Each row below is a small network's average activation on inputs in which a field has the value named, seen along a few directions.
Values that are neighbours, or in one group, have similar rows; names and order tell nothing.
In the rows, 500 means zero.
Random noise pushes rows far along 5 fixed directions. That doesn't count. These rows show it; they differ only by the noise:
[463, 472, 606, 461, 537, 606, 413, 548, 466, 499, 486, 559, 577, 607, 493,
 527, 592, 498, 547]
[483, 501, 602, 463, 508, 574, 503, 380, 535, 624, 541, 446, 373, 417, 567,
 555, 458, 249, 480]
[569, 335, 553, 349, 452, 501, 401, 541, 775, 387, 571, 679, 589, 411, 476,
 694, 343, 510, 448]
[648, 541, 460, 452, 508, 464, 517, 428, 609, 625, 591, 530, 288, 294, 558,
 651, 433, 246, 487]
[665, 627, 478, 421, 739, 425, 408, 677, 511, 593, 692, 826, 500, 503, 592,
 704, 665, 396, 706]
[503, 447, 601, 492, 440, 566, 320, 515, 567, 510, 548, 672, 404, 544, 646,
 664, 653, 357, 599]
[486, 404, 564, 548, 263, 624, 403, 363, 552, 519, 409, 411, 276, 455, 571,
 563, 548, 328, 442]


Field C:
c3: [504, 544, 429, 613, 535, 423, 411, 626, 536, 351, 494, 565, 629, 661, 379,
 450, 573, 734, 584]
c8: [378, 519, 570, 518, 451, 470, 675, 291, 559, 557, 471, 324, 467, 426, 428,
 335, 298, 489, 437]
c9: [680, 435, 315, 574, 511, 238, 452, 645, 626, 476, 641, 851, 505, 427, 543,
 616, 514, 674, 628]
c10: [503, 576, 482, 416, 631, 571, 767, 390, 370, 624, 387, 141, 568, 396, 230,
 296, 280, 471, 297]
c2: [418, 368, 383, 680, 216, 489, 565, 326, 430, 459, 314, 168, 364, 481, 460,
 340, 375, 530, 351]
c5: [531, 503, 455, 490, 623, 431, 390, 570, 681, 404, 600, 660, 520, 502, 600,
 681, 508, 403, 524]
c7: [600, 560, 467, 450, 689, 317, 638, 602, 398, 604, 616, 573, 590, 414, 434,
 454, 518, 550, 480]
c1: [501, 552, 438, 417, 488, 521, 517, 579, 498, 403, 529, 536, 607, 481, 579,
 504, 492, 584, 537]
c4: [324, 525, 728, 348, 612, 517, 643, 408, 519, 505, 605, 495, 700, 496, 548,
 403, 309, 592, 450]
c6: [190, 533, 682, 407, 764, 518, 524, 508, 476, 531, 680, 552, 668, 617, 755,
 494, 401, 313, 595]
The values of C form a network in which each value has 3 neighbours.
- List every value one step from c4, in the order listed. => c8, c7, c1
- List every value one step from c5, in the order listed. => c3, c10, c6

Field F:
f6: [515, 444, 562, 568, 519, 496, 399, 563, 379, 588, 545, 687, 455, 574, 650,
 568, 733, 488, 576]
f9: [518, 645, 490, 527, 585, 397, 449, 494, 610, 480, 677, 683, 372, 475, 787,
 669, 612, 360, 604]
f8: [467, 520, 457, 604, 593, 379, 323, 663, 540, 451, 662, 746, 489, 614, 716,
 621, 695, 417, 696]
f3: [679, 454, 429, 565, 219, 438, 359, 397, 721, 520, 509, 561,  91, 310, 572,
 730, 579, 230, 506]
f5: [456, 324, 613, 370, 326, 605, 352, 573, 508, 355, 407, 565, 617, 594, 497,
 578, 595, 549, 477]
f4: [446, 419, 599, 478, 335, 475, 465, 466, 659, 364, 540, 595, 539, 496, 530,
 521, 435, 691, 471]
f10: [492, 426, 485, 521, 567, 526, 334, 645, 567, 373, 459, 658, 650, 685, 419,
 568, 556, 648, 580]
f1: [602, 543, 349, 497, 557, 300, 579, 536, 493, 574, 595, 626, 451, 388, 545,
 526, 435, 500, 588]
f7: [439, 425, 491, 514, 333, 695, 346, 517, 534, 378, 365, 458, 432, 577, 583,
 566, 569, 474, 480]
f2: [673, 606, 408, 560, 429, 474, 598, 406, 439, 665, 479, 428, 302, 337, 432,
 452, 532, 436, 518]
The values of F form a network in which each value has 3 neighbours.
- List every value one step from f8, in the order listed. => f9, f10, f1
- List every value one step from f2, in the order listed. => f6, f3, f4

Field B:
b9: [767, 374, 320, 460, 233, 471, 398, 514, 659, 363, 382, 593, 290, 349, 371,
 736, 529, 549, 400]
b10: [293, 389, 716, 489, 231, 727, 436, 458, 385, 436, 360, 489, 538, 671, 578,
 391, 640, 720, 500]
b1: [713, 625, 178, 629, 370, 319, 516, 569, 559, 457, 480, 530, 284, 409, 557,
 553, 557, 613, 526]
b13: [538, 560, 480, 355, 876, 450, 511, 670, 717, 529, 773, 697, 685, 428, 594,
 660, 355, 396, 516]
b8: [541, 448, 500, 459, 444, 582, 429, 434, 477, 454, 390, 391, 433, 512, 413,
 580, 496, 407, 401]
b6: [434, 511, 458, 566, 596, 512, 460, 590, 483, 401, 433, 475, 599, 584, 388,
 431, 490, 543, 511]
b3: [493, 685, 407, 644, 755, 456, 391, 725, 276, 455, 554, 624, 716, 823, 499,
 432, 760, 666, 765]
b5: [270, 397, 706, 497, 455, 724, 357, 461, 415, 441, 376, 338, 624, 739, 598,
 462, 567, 363, 492]
b4: [537, 503, 380, 570, 419, 375, 588, 475, 430, 571, 566, 496, 397, 391, 574,
 453, 501, 482, 534]
b12: [565, 590, 549, 348, 706, 548, 603, 562, 422, 591, 532, 524, 706, 489, 327,
 419, 489, 599, 513]
b11: [402, 445, 766, 413, 540, 598, 463, 523, 475, 579, 585, 637, 638, 583, 543,
 486, 576, 522, 603]
b7: [567, 470, 360, 724, 341, 333, 428, 474, 514, 478, 434, 547, 264, 498, 515,
 512, 602, 535, 552]
b2: [458, 438, 600, 486, 384, 417, 461, 487, 578, 435, 539, 680, 469, 475, 637,
 549, 590, 561, 521]
The values of B form a ring.
- List every value one step from b5, in the order listed. => b13, b8
- List every value one step from b10, in the order listed. => b11, b2
- List every value one step from b3, in the order listed. => b1, b6
- What is the length, in steps, of the shortest route from b12 to b4? => 4
